These are the activations of a small network on made-up records, seen along a few directions, one row for each record.
After each row come some of the record's fields: Tovin, Baz, Lod, Gulo, Vores, Zaki.
A field that a record lacks is written missing.
The largest differences between rows may come from other fields.
(in the rows, 500 means zero)
Random noise pushes rows far along 7 fixed directions. That doesn't count. These rows show it; they differ only by the noise:
[417 420 360 510 423 496 685 286 547 351 300 383 594 385 448 431 472 593
 611 256 647 573 415 609]
[699 392 581 432 726 612 522 543 434 544 484 422 677 564 425 606 623 421
 611 631 441 662 497 340]
[484 641 462 508 542 387 445 511 489 364 717 552 560 443 260 358 486 496
 457 549 364 383 512 568]
[588 643 495 660 631 416 494 559 570 692 624 563 564 496 431 472 396 439
 458 632 455 393 470 468]
[552 436 526 558 640 575 557 547 307 643 506 425 700 490 444 661 535 455
 552 601 427 554 587 336]
[438 463 453 450 412 578 513 401 387 333 502 439 559 507 457 546 583 471
 457 450 501 514 512 524]
[523 467 588 365 489 639 273 761 300 212 514 461 578 428 448 568 544 522
 583 517 309 754 638 231]
[662 560 474 396 456 692 413 457 609 253 472 482 689 661 470 474 645 446
 488 463 606 628 534 147]
[811 541 511 638 799 485 644 427 776 839 460 506 651 627 488 488 476 385
 564 648 634 498 333 412]

[581 488 409 584 681 305 788 363 640 488 500 365 749 329 181 287 511 563
 698 416 503 519 393 655]	Tovin: k1 / Baz: l1 / Lod: h4 / Gulo: missing / Vores: s2 / Zaki: p4
[594 587 610 477 870 392 625 572 455 766 656 553 625 518 329 449 606 553
 651 731 350 425 545 527]	Tovin: k1 / Baz: l1 / Lod: h4 / Gulo: j3 / Vores: s5 / Zaki: p4
[419 662 360 613 303 560 497 245 571 661 586 633 481 758 625 558 500 416
 167 518 744 121 577 373]	Tovin: k2 / Baz: l2 / Lod: h4 / Gulo: j3 / Vores: s5 / Zaki: p7
[522 440 484 346 409 487 403 457 495 186 544 506 495 504 375 411 564 506
 481 413 445 535 493 516]	Tovin: k2 / Baz: l3 / Lod: h3 / Gulo: missing / Vores: s2 / Zaki: p3
[329 482 536 360 545 366 403 541 220 412 735 612 424 436 280 449 528 577
 457 587 252 300 670 658]	Tovin: k3 / Baz: missing / Lod: h3 / Gulo: j3 / Vores: s6 / Zaki: p7
[462 542 553 592 557 384 516 659 517 549 543 452 441 333 473 450 392 540
 609 480 357 593 431 648]	Tovin: k1 / Baz: l1 / Lod: h3 / Gulo: missing / Vores: missing / Zaki: p4
[377 510 528 383 399 708 454 545 433 495 373 519 418 578 719 559 597 561
 473 573 639 552 652 361]	Tovin: k1 / Baz: l1 / Lod: h4 / Gulo: j3 / Vores: s6 / Zaki: p4
[430 435 428 498 500 373 624 376 573 449 358 477 484 376 430 397 409 631
 619 321 573 488 443 649]	Tovin: k3 / Baz: missing / Lod: h4 / Gulo: j3 / Vores: s7 / Zaki: p7
[592 402 570 475 476 361 313 598 637 420 434 603 237 442 585 451 293 500
 517 372 420 573 306 627]	Tovin: k2 / Baz: l2 / Lod: h3 / Gulo: missing / Vores: s2 / Zaki: p2
[352 601 461 431 126 590 321 511 601 171 373 561 289 526 734 461 467 561
 384 287 625 546 498 468]	Tovin: k2 / Baz: l1 / Lod: h4 / Gulo: j3 / Vores: s7 / Zaki: p7
[550 331 606 398 562 402 309 663 358 381 478 573 405 394 452 538 372 567
 600 410 279 604 491 454]	Tovin: k2 / Baz: l2 / Lod: h3 / Gulo: j2 / Vores: s1 / Zaki: p2
[504 589 595 443 391 540 241 765 513 290 552 541 301 446 609 486 476 466
 444 591 379 632 468 534]	Tovin: k1 / Baz: l1 / Lod: h4 / Gulo: j2 / Vores: s1 / Zaki: p4
[644 531 542 571 564 520 432 477 449 640 800 513 566 695 409 627 606 242
 272 723 390 337 509 454]	Tovin: k2 / Baz: l2 / Lod: h3 / Gulo: missing / Vores: missing / Zaki: p7
[505 519 406 637 420 511 574 360 675 663 456 476 423 569 616 519 439 397
 370 508 686 398 400 615]	Tovin: k3 / Baz: missing / Lod: h3 / Gulo: missing / Vores: missing / Zaki: p7
[490 501 481 622 558 342 549 482 450 654 585 546 567 447 404 498 380 530
 517 415 404 384 517 497]	Tovin: k2 / Baz: l2 / Lod: h2 / Gulo: missing / Vores: missing / Zaki: p2
[466 197 460 555 600 308 697 327 451 631 262 454 433 309 486 533 290 607
 685 255 513 518 312 784]	Tovin: k2 / Baz: l2 / Lod: h3 / Gulo: j1 / Vores: s3 / Zaki: p2
[696 459 698 302 668 598 464 534 575 519 481 523 395 703 633 584 714 440
 577 607 452 646 365 539]	Tovin: k1 / Baz: l1 / Lod: h4 / Gulo: j3 / Vores: s5 / Zaki: p4
[549 587 435 655 494 450 543 421 604 645 597 513 586 569 451 494 450 422
 392 512 559 355 507 419]	Tovin: k2 / Baz: l2 / Lod: h3 / Gulo: missing / Vores: missing / Zaki: p7
[511 723 556 673 578 497 395 818 592 825 450 629 448 451 700 499 300 583
 533 659 531 507 606 248]	Tovin: k1 / Baz: l1 / Lod: h4 / Gulo: j3 / Vores: s5 / Zaki: p4
[377 519 426 528 465 489 494 556 528 472 384 494 455 346 514 417 354 627
 584 420 555 545 529 522]	Tovin: k2 / Baz: l1 / Lod: h4 / Gulo: j3 / Vores: s4 / Zaki: p7
[426 389 430 540 615 443 732 351 229 557 605 356 772 418 210 572 623 489
 542 529 387 397 599 582]	Tovin: k2 / Baz: l1 / Lod: h4 / Gulo: missing / Vores: s2 / Zaki: p7
[841 315 608 231 819 593 459 538 794 476 293 491 431 610 512 404 597 501
 730 629 620 775 333 456]	Tovin: k2 / Baz: l3 / Lod: h4 / Gulo: j3 / Vores: s5 / Zaki: p7
[377 450 441 417 171 616 362 425 379 194 440 514 436 538 611 573 517 499
 357 315 549 508 551 420]	Tovin: k2 / Baz: l3 / Lod: h3 / Gulo: j1 / Vores: s3 / Zaki: p3
[187 502 355 662 356 373 729 333 200 447 487 394 682 254 361 536 405 656
 557 210 423 409 582 621]	Tovin: k1 / Baz: l1 / Lod: h4 / Gulo: j1 / Vores: s3 / Zaki: p4
[520 540 505 404 569 575 527 382 564 553 614 517 398 658 517 466 671 376
 372 733 568 377 424 731]	Tovin: k1 / Baz: l1 / Lod: h4 / Gulo: j3 / Vores: s4 / Zaki: p4
[438 501 527 514 535 428 400 641 389 529 574 542 435 395 438 503 407 527
 483 604 380 446 587 533]	Tovin: k2 / Baz: l3 / Lod: h4 / Gulo: j3 / Vores: s7 / Zaki: p7
[617 589 457 700 551 360 404 603 648 630 500 591 545 426 452 450 217 517
 496 447 497 444 478 283]	Tovin: k2 / Baz: l2 / Lod: h4 / Gulo: j2 / Vores: s1 / Zaki: p7
[501 496 426 489 394 342 543 367 756 256 472 463 343 398 419 291 445 486
 500 330 539 512 229 900]	Tovin: k2 / Baz: l1 / Lod: h4 / Gulo: missing / Vores: s2 / Zaki: p7
[577 464 520 485 604 538 594 423 266 592 649 485 810 640 331 641 702 435
 473 565 389 404 662 255]	Tovin: k2 / Baz: l1 / Lod: h3 / Gulo: missing / Vores: s2 / Zaki: p4
[793 467 671 334 832 585 467 709 611 578 480 504 605 596 455 443 647 492
 721 708 431 756 502 280]	Tovin: k1 / Baz: l1 / Lod: h2 / Gulo: missing / Vores: missing / Zaki: p1
[572 549 570 489 606 510 434 689 568 526 563 485 478 465 474 436 520 469
 543 671 437 589 508 488]	Tovin: k1 / Baz: l1 / Lod: h3 / Gulo: missing / Vores: missing / Zaki: p4
[679 587 477 413 471 644 320 461 782 431 532 595 407 730 581 426 544 367
 343 630 677 467 430 360]	Tovin: k3 / Baz: missing / Lod: h4 / Gulo: j3 / Vores: s4 / Zaki: p7
[545 346 478 283 560 543 480 420 470 230 457 445 564 486 320 436 604 542
 600 455 489 598 520 480]	Tovin: k3 / Baz: missing / Lod: h4 / Gulo: j3 / Vores: s5 / Zaki: p7
[543 427 407 413 256 611 443 315 721 204 263 485 461 594 625 452 489 522
 475 200 759 609 414 351]	Tovin: k2 / Baz: l2 / Lod: h4 / Gulo: j3 / Vores: s7 / Zaki: p7
[581 506 420 572 608 591 538 556 511 597 490 419 786 483 362 485 495 507
 564 583 575 553 686 134]	Tovin: k2 / Baz: l3 / Lod: h3 / Gulo: missing / Vores: missing / Zaki: p7
[577 578 517 442 562 429 506 504 691 350 645 477 471 496 353 292 590 449
 521 555 456 523 376 692]	Tovin: k1 / Baz: l1 / Lod: h3 / Gulo: missing / Vores: missing / Zaki: p4
[607 624 611 464 511 501 219 718 627 444 751 591 254 581 527 447 495 315
 329 761 355 482 411 623]	Tovin: k2 / Baz: l1 / Lod: h3 / Gulo: missing / Vores: missing / Zaki: p7
[497 340 544 395 568 510 520 492 402 511 484 463 448 487 470 536 552 491
 550 545 435 555 486 636]	Tovin: k2 / Baz: l3 / Lod: h2 / Gulo: missing / Vores: missing / Zaki: p3
[485 478 508 528 652 451 562 430 349 708 752 506 566 573 322 551 579 399
 391 722 395 277 598 585]	Tovin: k2 / Baz: l2 / Lod: h3 / Gulo: missing / Vores: missing / Zaki: p7
[299 642 369 544 318 483 512 502 602 376 461 490 451 374 510 317 424 616
 483 401 618 466 554 558]	Tovin: k1 / Baz: l1 / Lod: h3 / Gulo: missing / Vores: missing / Zaki: p4
[390 470 484 499 532 552 612 398 330 666 615 452 529 582 471 599 641 428
 398 663 500 340 608 606]	Tovin: k2 / Baz: l1 / Lod: h3 / Gulo: missing / Vores: missing / Zaki: p7

Here are new rows. What are their fields?
[342 650 529 590 412 388 483 585 345 484 622 550 515 417 481 520 450 586
 476 416 339 409 596 489]	Tovin: k1 / Baz: l1 / Lod: h4 / Gulo: j3 / Vores: s7 / Zaki: p4
[469 723 458 586 462 456 577 447 585 533 594 562 613 557 468 407 547 539
 452 490 556 358 560 408]	Tovin: k1 / Baz: l1 / Lod: h4 / Gulo: j3 / Vores: s7 / Zaki: p4
[457 505 551 474 470 510 318 676 504 511 439 597 340 458 624 499 343 583
 510 508 495 540 588 375]	Tovin: k2 / Baz: l2 / Lod: h4 / Gulo: j3 / Vores: s6 / Zaki: p7
[675 485 531 442 615 534 529 497 647 471 434 479 604 567 461 459 576 495
 605 496 550 613 455 369]	Tovin: k2 / Baz: l1 / Lod: h4 / Gulo: j3 / Vores: s7 / Zaki: p7
[299 411 474 393 375 552 370 516 245 327 697 442 333 439 415 550 566 402
 318 652 351 419 567 788]	Tovin: k2 / Baz: l3 / Lod: h3 / Gulo: missing / Vores: missing / Zaki: p7
[578 416 587 375 650 495 592 504 672 496 420 429 361 485 535 398 597 502
 662 552 520 669 307 796]	Tovin: k1 / Baz: l1 / Lod: h3 / Gulo: missing / Vores: missing / Zaki: p4
[305 564 583 482 534 500 532 571 268 670 600 558 424 491 563 573 561 564
 471 649 400 372 655 593]	Tovin: k1 / Baz: l1 / Lod: h4 / Gulo: j3 / Vores: s6 / Zaki: p4
[508 533 452 414 627 430 694 393 747 428 341 473 539 415 411 234 527 684
 750 376 634 594 394 640]	Tovin: k1 / Baz: l1 / Lod: h4 / Gulo: j3 / Vores: s4 / Zaki: p4
[430 745 427 483 498 417 464 500 617 390 666 592 497 473 363 261 504 563
 450 561 502 352 533 566]	Tovin: k1 / Baz: l1 / Lod: h4 / Gulo: j3 / Vores: s5 / Zaki: p4
[418 596 583 687 329 654 332 730 346 721 577 510 372 556 811 767 420 355
 296 631 431 504 577 367]	Tovin: k1 / Baz: l1 / Lod: h3 / Gulo: missing / Vores: missing / Zaki: p4
[380 688 581 590 466 352 347 721 521 552 654 625 220 382 574 435 328 524
 439 573 313 424 429 758]	Tovin: k1 / Baz: l1 / Lod: h4 / Gulo: j3 / Vores: s4 / Zaki: p4
[519 615 458 653 556 338 662 479 808 631 398 482 476 388 523 315 344 604
 656 343 599 544 328 640]	Tovin: k1 / Baz: l1 / Lod: h3 / Gulo: missing / Vores: missing / Zaki: p4
[573 521 516 639 406 513 513 450 667 680 436 511 336 609 746 610 452 341
 349 531 621 452 310 638]	Tovin: k2 / Baz: l1 / Lod: h4 / Gulo: missing / Vores: s2 / Zaki: p7
[392 554 629 535 489 366 342 797 363 430 558 559 325 284 544 507 326 597
 591 455 219 610 485 620]	Tovin: k1 / Baz: l1 / Lod: h4 / Gulo: j1 / Vores: s3 / Zaki: p4
[407 446 427 702 553 379 732 456 424 674 450 366 594 283 427 507 394 525
 577 478 494 480 459 709]	Tovin: k1 / Baz: l1 / Lod: h4 / Gulo: missing / Vores: s2 / Zaki: p4
[475 400 582 454 483 605 381 737 449 440 433 402 343 381 628 553 474 460
 548 610 435 734 480 590]	Tovin: k1 / Baz: l1 / Lod: h3 / Gulo: missing / Vores: missing / Zaki: p4
[519 672 530 669 631 390 579 601 426 688 728 489 728 471 330 495 502 492
 524 577 338 410 610 354]	Tovin: k1 / Baz: l1 / Lod: h3 / Gulo: missing / Vores: missing / Zaki: p4
[321 477 439 468 483 490 605 486 376 428 441 429 547 345 420 444 522 632
 593 468 504 515 593 595]	Tovin: k1 / Baz: l1 / Lod: h4 / Gulo: j3 / Vores: s7 / Zaki: p4
[807 501 519 413 780 393 458 485 801 449 599 535 502 534 266 282 508 410
 565 665 485 524 297 620]	Tovin: k2 / Baz: l3 / Lod: h4 / Gulo: j2 / Vores: s1 / Zaki: p7
[395 385 422 645 412 520 627 403 507 719 361 405 389 446 662 607 404 437
 425 505 652 458 435 716]	Tovin: k2 / Baz: l3 / Lod: h3 / Gulo: missing / Vores: missing / Zaki: p7
